These are the activations of a small neural network, seen along a few directions. Each row is one input.
In each table, some parts of the input vary, and every possible input appears once, in random order.
A made-up example of a description, with smaller parts first: one of 8 places around a ring, together with either a single point or (one of 2 separate values, together with one of 4 places along a line) or one of 9 places along a line.
Shared parts are said once, and a part with two or three values counts as separate values.
(in the rows, 128 means zero)

Other details of the inputs vary at random and push rows far along three fixed directions, the same in every table; ignore that.

A family of inputs:
r1: [106 124 124 151 100 124 130 123 123 147 117 114 131]
r2: [ 82 139 127 100 132 110 125 123 157 142 113 146  94]
r3: [ 85  55  48 124 217 194 176 186 128 178 101  83 183]
r4: [ 58  33  91 179 108 136 145 177 174 125 104  92 152]
r5: [154 151 125 128 141 134 126  96 124 113 142 144 112]
r6: [130 130 128 113 148 120 127 118 118 159 121 157 107]
r7: [170 135 136 117 173 153 133 128  94 116 127 140 140]
r8: [133 136 130  99 148 118 134 125 131 156 117 142 105]
r9: [101 140 133 117  93  85 121 113 152 125 129 130  90]
r10: [180 174 164 136 119 133 115 116 110 104 155 132 130]
r11: [ 95 138 167 128  85 102 103 134 126 136 139 137 106]
r12: [107 122 126 118 166 158 116 145 118 123 129 132 117]
r13: [106  88 109 173  42  64 134 148 115  97 139 101 164]
r14: [147 107 153 121 145 133 119 141 155 145 106 166 107]
r15: [ 79 119 124  93 139 106 134 143 145 174 101 150 104]
r16: [161 163 130 118 163 168 150 110 132 136 135 129 146]
r17: [216 161 121 168  87 145 167  98 117  77 176  86 178]
r18: [115 120 102 123  78 111 132 128 152 100 140 107 139]
r19: [218 155 119 133 149 161 146 107  90 106 136 136 145]
r20: [113 141 161 119 151 134 111 122 119 145 117 140 118]
r21: [119  96 106 217   4  77 146 137 117  69 164  63 201]
r22: [107 125 119 119  96 125 130 131 151 143 130 110 144]
r23: [ 88 100 161 132 136 131 108 143 174 173  97 151 103]
r24: [101 137 132 130  88  91 110 112 133 124 117 140  89]
r25: [ 83 128 135 119 143 102  92 128 136 135 109 148  99]
r26: [158  99  50 141 217 223 181 149 124 109 139  73 197]
r27: [145 122 132 118 152 130 124 126 103 135 116 136 127]
r28: [134 134 123  80 138 126 122 132 139 151 117 148 117]
r29: [157 158 143 135 133 138 129  95 121 138 143 140 126]
r30: [160 163 141 113 131 137 132 109 139 134 147 130 130]
r31: [191 160 152 122 121 119 120 127 100  97 150 144 125]
r32: [131 130 127 123 158 140 115 115 117 116 120 129 118]
r33: [ 92 130 151 123  98  87 104 121 130 107 125 140  98]
r34: [ 84  99 124 145 136 135 126 138 121 155 109 103 143]
r35: [177 167 147 128 127 129 112 116 114  78 154 136 116]
r36: [124 128 147 103 147 130 114 146 108 141 126 154 108]
Each input here is: one of 3 separate values, together with either a single point or one of 11 places along a line.
Question: Changing only the choice among 3 separate values turns r7 into r20. The same change can be made to r36. Which row results?
Answer: r11
Question: Change only the place on the line of 11 in r32. List by row number the other rows that result.
Answer: r2, r5, r9, r12, r18, r24, r25, r26, r33, r35
Question: Change only the choice among 3 separate values in r5. List by row number the other rows that result.
Answer: r6, r29
Question: Change only the choice among 3 separate values in r32. List by row number the other rows that result.
Answer: r27, r34

A family of inputs:
r37: [133 151 149  94 162 156 116 119 149 125 119 146  93]
r38: [ 93 126 120 122 131 114 110 111 156 150 115 128 119]
r39: [137 114 110 145 127 156 156 145  99 130 144  87 161]
r40: [ 94 110 113 130  98 128 154 139 120 149 134 101 144]
r41: [ 34  68 123 136 123  80 114 169 130 149  86 125 116]
r42: [151 109 140 128 155 149 125 133 117 116 110 140 121]
r43: [156 162 150 110 160 143  99 113 134 121 139 138 124]
r44: [138  86  93 161 152 147 158 155  93 102 131 106 175]
r45: [134 116 110 137 164 173 152 134 137 148 131 107 177]
r46: [152 145 121  91 164 152 129 123 119 140 115 132 149]
r47: [141  98 106 133 168 164 135 158 135 134 127 122 155]
r48: [167 167 144 116 145 141 125 121 107 134 152 146 112]
r49: [ 93  93  98 125 146 118 128 136 150 163 101 123 145]
r50: [137 110 101 133 138 144 136 155 109 124 121  90 175]
r51: [ 91 146 181 123  95  81  88 121 116 160 107 151  98]
r52: [168 154 161 121 151 149 118 123 138 140 142 151 119]
r53: [120 116 121 172  88 103 135 130 105  78 152 110 143]
r54: [139 146 159 134  65 100 127 118 155 124 153 141 124]
r55: [130 135 152 138 126 135  98 123 128 114 121 152 100]
r56: [116 104 124 175  89 114 117 127 121  92 143  99 167]
r57: [118 117 101 135 160 164 131 131 151 140 109 120 122]
r58: [108 161 144  93 136 109 117 114 139 130 135 158  90]
r59: [ 89  99  99 134  78  69 146 131 141 130 126 124 123]
r60: [138 115 124 134  53 103 136 135 150 101 137 129 133]
r61: [118 144 138 106 162 136 142 126 141 148 119 137 122]
r62: [106 128 138  73 197 145 106 137 150 179  98 159 115]
r63: [156 166 144 115 116 127 111 100 143 106 150 137 135]
r64: [137 152 136 127 108 113 129 103 128 150 123 121 132]
r65: [130 156 117 103 189 143 129 103 133 142 121 154  98]
r66: [ 92 131 174 110  98  91 108 131 157 157 115 149  71]
r67: [ 92 118 142 117  93  67 113 149 141 121 118 130 108]
r68: [160 164 139 118 160 132 139 101 133 136 124 144 115]
r69: [153 118 124 138 112 124 131 126  84 105 131 123 143]
r70: [183 180 120 116 144 140 126  86 113 106 154 147 110]
r71: [142 171 174 114 102  85 117 116 127 127 150 160  88]
r72: [209 169 134 109 137 135 126 118  96  94 162 147 126]
r73: [175 148 141 111 109 124 123 116 146 111 146 156 129]
r74: [114 111 117 101 188 146 119 133 155 177  98 156 110]
r75: [141 106  68 155 173 185 179 139 107 143 135  92 174]
r76: [155 109 139 159  72 108 121 133 121  91 132 135 131]
r77: [128  93  71 124 155 173 166 151 105 133 126  90 178]
r78: [149 142 141 100 186 140 105 130  94 143 118 168  98]
r79: [ 98 101 152 125 196 169 122 146 125 170  90 142 104]
r80: [116 133 158 124  69  98 134 122 156 127 132 132 104]
r81: [ 92 100 113 165  70 105 127 134  98  99 137  92 145]
r82: [184 187 170 115 117 122 113 104 111 123 144 137 127]
r83: [146 129 110  99 195 159 147 136 129 127 116 130 144]
r84: [ 73 105 144 128  84  74  93 146 112 144 100 132 124]
r85: [ 86 115 110 117  76  64 122 133 136 145 120 136  97]
r86: [ 78  95  92 137 135 146 138 157 112 134 126  82 145]
r87: [164 180 148 125  98  86 119  80 139  86 147 141 100]
r88: [ 41 144 155  80 138  84  94 129 163 161  98 159  65]
r89: [ 87 103 100 109 123 107 132 130 125 164 105 127 113]
r90: [113 107 117 167  64 100 145 125 156 135 138 115 141]
r91: [149 135 144 144 149 150 107 116 124 109 136 145 128]
r92: [114 145 107  90 201 177 126 127 121 152 126 144 114]
r93: [177 172 138 123 131 146 114 110 108  96 146 114 147]
r94: [ 72  99 110 134 119 119 159 152 136 152 130 113 141]
r95: [130 128 106 125 176 182 154 137 117 156 116 102 179]
r96: [152 130 146 172  78  98 146 123 101  89 158 122 142]
r97: [ 47 125 136  87 142  99 115 120 142 218  87 153  67]
r98: [198 139 138 112 167 167 133 131 122 100 131 135 128]
r99: [134 114 102 148 106 161 147 135 145  98 141 103 156]
r100: [160 145 139 143 137 142 129 121  90 124 146 142 128]
r101: [200 162 125 143 129 137 164  97 114 102 162 127 144]
r102: [126 127 111 147  69 113 157 133 120 114 162 106 151]
r103: [158 149 148 117  88  80 123 128 121  95 154 145 112]
r104: [187 154 114 109 130 141 142 122 107 100 157 136 141]
r105: [142 129 159 167  77  98 118 116 120 110 144 125 150]
r106: [118 139 132 100 183 168 116 123 155 149 121 153 116]
r107: [136 116 146 147  86  86 106 123 122 108 130 137 142]
r108: [149 139 119 108 162 119 134 116 135 127 113 138 119]
r109: [105 107 132 100 121 121 130 140 153 138 108 138 107]
r110: [118 113 120 156  98 127 123 140 144 105 147 109 143]
r111: [ 53  80 115 134 120 116 144 139 164 180  92 116 105]
r112: [144 118  95 159 145 155 152 144 118  80 147  77 175]
r113: [151 162 125 114 132 148 125 107 121 113 138 116 149]
r114: [106 126 113 145  70  96 125 140 119  98 156 105 125]
r115: [120 121 129 153 104 109 146 143 129 113 139 100 145]
r116: [158 148 150 129 153 151 126 116  86 137 128 140 122]
r117: [124 108 144 165 105 133 126 140 126 130 123 131 128]
r118: [132 100  94 156 152 186 143 158 132 109 131  92 160]
r119: [121 142 134  94 188 154 116 101 154 154  99 154  78]
r120: [138 123 137 118 121 111 111 137 136 127 133 128 139]
r121: [140 144 150 106 165 156 113 124 139 121 121 138  96]
r122: [ 58  86  94 128 103  93 128 149 138 166  89 102 143]
r123: [168 141 153 124  73 101 111 131 139 100 142 146 109]
r124: [152 176 142  94 125 133 120  96 116 115 145 142 106]
r125: [185 106  92 143 154 172 166 124 128 100 125 105 160]
r126: [ 80  82 119 156  92 127 138 170 148 148 120 102 136]
r127: [146 127 106  97 192 161 152 139 120 133 127 139 141]
r128: [162 121 117 156  91 157 161 133 139 106 150 106 165]
r129: [ 98 131 129 120 143 119 123 143 127 123 133 127 112]
r130: [141 136 156 136 129 136 109 113 124 100 123 142 102]
r131: [107 126 131 149 115 120 107 125 106 117 120 112 143]
r132: [150 149 140 115 178 151 125 107 142 166 118 142 129]
r133: [ 71  97  74 127 201 177 137 145 129 174  87  88 158]
r134: [119 139 161 118 131 118 108 130 142 156 129 138 122]
r135: [ 96  95  92 169 117 134 133 147  96 108 139  98 152]
r136: [110 110 132 161 140 124 139 141 113 125 118 115 145]
r137: [131 168 140 106  99  95 111  85 124 127 135 143  85]
r138: [179 130 116 158 117 161 158 114 136 118 138 118 149]
r139: [146  91  87 159  93 134 154 139 142 111 127 103 159]
r140: [144 154 154  95  96  89 105 119 111 126 136 149  93]
r141: [ 84 116 118 120 150 131 113 120 162 163 110 142 104]
r142: [138 148 154 154  80  83 110 107 116  72 146 129 118]
r143: [122 112 149 122 153 126 100 136 130 145 110 165 111]
r144: [ 82  91 140 164 109 114 120 149 137 153 117 132 130]
Question: Changing only one part turns r47 into r52. The same change can be made to r127. Which row results?
Answer: r94
Question: Changing only one part turns r82 into r93. The same change can be made to r68. Which row results?
Answer: r87
Question: Changing only one part turns r122 into r133. The same change can be made to r44. Which row results?
Answer: r53
Question: Describe the family of inputs behind these rows.
Answer: one of 3 separate values, together with one of 4 places along a line, together with one of 9 places around a ring
Question: Change only the choice among 3 separate values in r95. List by row number the other rows that result.
Answer: r46, r113
Question: A walk changes only the place on the ring of 9. It starts at r143 and steps to r107. List the rest of the walk in order.
Answer: r84, r69, r78, r44, r41, r42, r76
Question: Change only the place on the line of 4 in r88. List by row number the other rows that result.
Answer: r87, r112, r142
Question: Change only the choice among 3 separate values in r107. List by row number the other rows that result.
Answer: r56, r105

A family of inputs:
r145: [170 175 169  99 139 128 110 105 132 136 135 164 102]
r146: [ 71  88  91 123 157 131 136 153 128 155 103 114 132]
r147: [119 140 118  99 214 169 122 123 121 156 108 143 111]
r148: [110 126 138 138  88 100 117 120 149 117 130 132 110]
r149: [117 127 135 121  84  90 124 132 130 128 132 133 117]
r150: [163 121 108 171  92 146 158 130 122  83 160  83 184]
r151: [105 134 134 125  88  96 117 126 134 115 136 127 113]
r152: [ 74  84 102 123 155 139 134 163 143 152 105 116 134]
r153: [174 127 100 138 176 189 158 134 104 122 139 102 179]
r154: [ 66  90 105 129 155 145 131 158 144 151 109 111 133]
r155: [174 164 195 125 161 129  79 113  85 111 128 178  93]
r156: [ 77  80 100 132 154 140 135 155 147 154  99 119 131]
r157: [111 130 144 141  85 101 120 117 147 128 129 129 116]
r158: [171 115  92 165  93 132 167 128 104  86 154  90 181]
r159: [122 120 139 134  83  94 125 126 144 129 125 138 114]
r160: [207 152 111 150 142 178 157 113 102  81 163  97 181]
r161: [119 124 141 125  84  93 124 134 140 127 132 135 117]
r162: [112 134 135 130  85  89 125 119 125 136 131 129 120]
r163: [137 140 124  83 219 171 120 132 123 155 108 153 111]
r164: [183 179 172 103 146 133 109  92 134 138 130 173  95]
r165: [105 139 135 132  88  92 121 115 128 128 133 124 116]
Question: Describe the family of inputs behind these rows.
Answer: either a single point or (one of 4 places along a line, together with one of 5 places around a ring)
Question: Change only the place on the line of 4 in r165. List by row number the other rows that result.
Answer: r150, r157, r160
Question: A walk changes only the place on the ring of 5. It starts at r158 and steps to r146. List the rest of the walk in order.
Answer: r147, r165, r162
